Each row below is a small network's average activation on inputs in which a field has the value named, seen along a few directions.
Related values have similar rows: they may be neighbours, one step apart, or belong to one group.
In the rows, 500 means zero.
Strong random noise was added to every row along 13 fixed directions; ignore it. To show where, here is one row again and again, with new noise each time:
[652 571 541 554 514 269 488 449 560 403 675 430 472 642 521 653 437 567
 601 564 490 274 479 593 621 473 477 418]
[485 314 562 602 428 669 294 560 619 589 496 346 648 330 569 326 613 637
 453 220 386 529 719 485 425 573 566 584]
[419 455 385 778 565 480 485 639 154 446 591 434 490 682 667 611 386 556
 554 556 585 438 318 601 473 376 356 433]
[455 517 494 389 528 623 471 728 663 586 593 528 473 482 613 723 307 471
 683 733 650 526 411 381 443 447 737 368]
[527 529 426 564 435 470 449 417 668 609 358 590 519 473 631 478 523 546
 436 457 489 328 454 700 554 502 334 355]
[302 567 615 593 654 714 609 485 440 597 659 760 635 555 591 753 263 170
 585 674 730 568 198 354 258 275 554 459]
[505 618 528 471 678 484 519 526 534 654 357 520 422 556 421 446 413 501
 389 490 393 528 431 555 602 687 170 350]
[455 498 580 519 437 483 603 323 553 483 301 583 518 476 522 740 487 395
 499 705 540 379 499 375 471 468 727 669]
[596 505 654 296 483 527 366 812 668 424 580 395 518 543 499 513 554 685
 651 531 580 609 689 449 733 575 733 422]
[419 509 483 334 490 196 780 272 375 322  87 371 290 619 304 628 616 543
 368 726 407 523 546 466 721 604 470 769]
[597 733 663 760 326 744 242 811 197 669 601 551 565 825 555 279 524 367
 588 588 433 373 360 581 507 390 339 262]
[505 385 698 413 556 355 505 252 841 421 733 299 637 432 434 499 557 625
 558 267 482 525 670 527 520 480 474 586]
[302 345 580 689 590 702 379 815 267 420 528 501 603 576 685 473 565 580
 483 515 775 711 494 571 579 367 463 543]
[392 505 457 596 674 419 585 401 195 313 491 662 706 681 579 621 543 607
 433 104 383 455 508 570 671 448 398 483]
[431 507 415 436 406 584 503 617 398 545 488 479 415 516 440 488 500 326
 470 615 373 517 449 374 384 452 665 599]


Field LORA:
rufu: [413 631 540 386 608 736 408 724 367 682 516 569 443 589 376 303 494 393
 429 459 296 638 499 421 512 532 335 391]
sazib: [649 554 292 431 224 640 535 574 459 571 433 676 668 364 645 382 529 455
 632 303 622 555 341 520 261 420 711 304]
rubi: [472 456 467 566 588 711 262 883 364 489 871 441 444 524 564 535 382 530
 637 583 416 491 625 296 453 441 795 490]
gis: [821 580 574 562 385 533 471 677 608 591 595 518 457 378 472 307 444 329
 540 691 838 640 283 583 352 590 423 379]
tam: [608 645 559 549 616 367 581 270 670 519 549 690 366 472 430 684 338 298
 463 815 573 282 405 476 486 530 472 506]
tal: [503 453 338 621 380 533 577 423 231 503 578 360 516 508 492 466 391 513
 648 414 458 521 374 403 191 486 547 489]
zufep: [750 447 394 613 498 340 454 766 316 406 320 400 252 375 471 421 563 545
 351 769 664 535 527 562 596 701 525 635]
gosed: [556 394 372 356 417 320 619 425 598 419 593 286 323 321 343 300 563 497
 503 613 668 706 484 563 371 496 444 610]
dumok: [161 511 341 201 487 567 646 389 355 336 520 733 646 591 517 474 658 543
 522 164 405 682 562 509 591 233 591 486]
favez: [263 357 437 341 498 640 429 608 661 472 490 496 465 444 609 645 539 631
 558 612 538 534 668 419 590 393 742 540]
mem: [587 653 714 565 596 506 408 486 386 508 868 416 514 704 330 392 411 449
 618 445 358 474 498 431 480 518 316 395]
pasi: [741 479 471 387 200 306 550 392 654 252 581 539 635 481 589 498 669 664
 708 397 768 452 562 673 609 352 716 408]
vef: [590 548 763 601 792 476 541 542 350 460 529 414 640 616 430 510 390 681
 556 298 588 710 507 462 639 727 238 403]
The values of LORA form a line.
Q: Which values are neighbours of dumok? Give them in the order they are listed.
A: rubi, gosed
Q: Which values are neighbours of rufu? Give them in the order they are listed.
A: zufep, pasi
Q: Which values are neighbours of tal? Give them in the order they are listed.
A: favez, mem

Field FOD:
sugi: [453 592 609 387 391 500 669 256 404 440 590 444 695 672 408 564 476 467
 701 283 375 541 425 340 381 412 607 501]
pinib: [562 559 415 378 389 407 428 551 757 616 559 330 428 523 570 545 467 641
 631 556 373 338 496 586 555 496 494 321]
vofe: [451 578 419 369 298 391 606 342 403 400 463 511 514 669 480 475 591 554
 630 461 422 465 460 569 536 343 502 422]
gok: [570 489 300 484 247 440 487 557 453 494 247 438 433 529 646 531 580 718
 591 580 510 365 523 638 583 479 562 366]
pizo: [556 548 548 430 618 468 466 537 687 493 678 644 403 457 394 462 520 258
 324 605 531 476 484 545 552 473 466 555]
pez: [415 550 579 463 573 542 526 214 599 618 468 538 573 451 388 407 542 443
 398 292 261 469 586 440 435 523 364 546]
non: [241 356 557 417 358 740 482 575 518 449 553 501 732 528 659 481 609 585
 651 349 673 720 547 491 467 260 657 491]
rovu: [274 505 683 483 572 610 626 177 488 451  53 874 657 456 489 572 688 412
 282 458 529 545 625 432 644 510 524 718]
mifu: [755 549 607 565 426 418 460 492 668 552 446 464 542 429 547 407 449 650
 656 537 764 505 480 640 510 613 383 278]
tikam: [592 601 340 318 343 310 646 442 387 545 659 186 327 626 286 421 433 399
 616 515 178 467 358 405 308 479 501 515]
luki: [626 401 186 265 802 248 517 661 803 451 712 463 241 216 416 473 384 558
 312 421 507 606 524 620 575 683 388 438]
sesab: [288 490 334 286 233 480 465 637 434 528 315 181 313 712 498 260 697 712
 523 557 317 586 510 687 667 420 288 439]
poz: [342 367 386 367 537 489 484 597 599 359 682 468 464 470 545 495 544 576
 533 488 617 624 563 544 559 360 614 536]
The values of FOD form a line.
Q: Going along FOD from poz by way of its neighbour rovu, in what order are vofe, non, tikam, luki met?
A: vofe, luki, non, tikam
Q: Fewest steps between sugi and gok?
A: 3
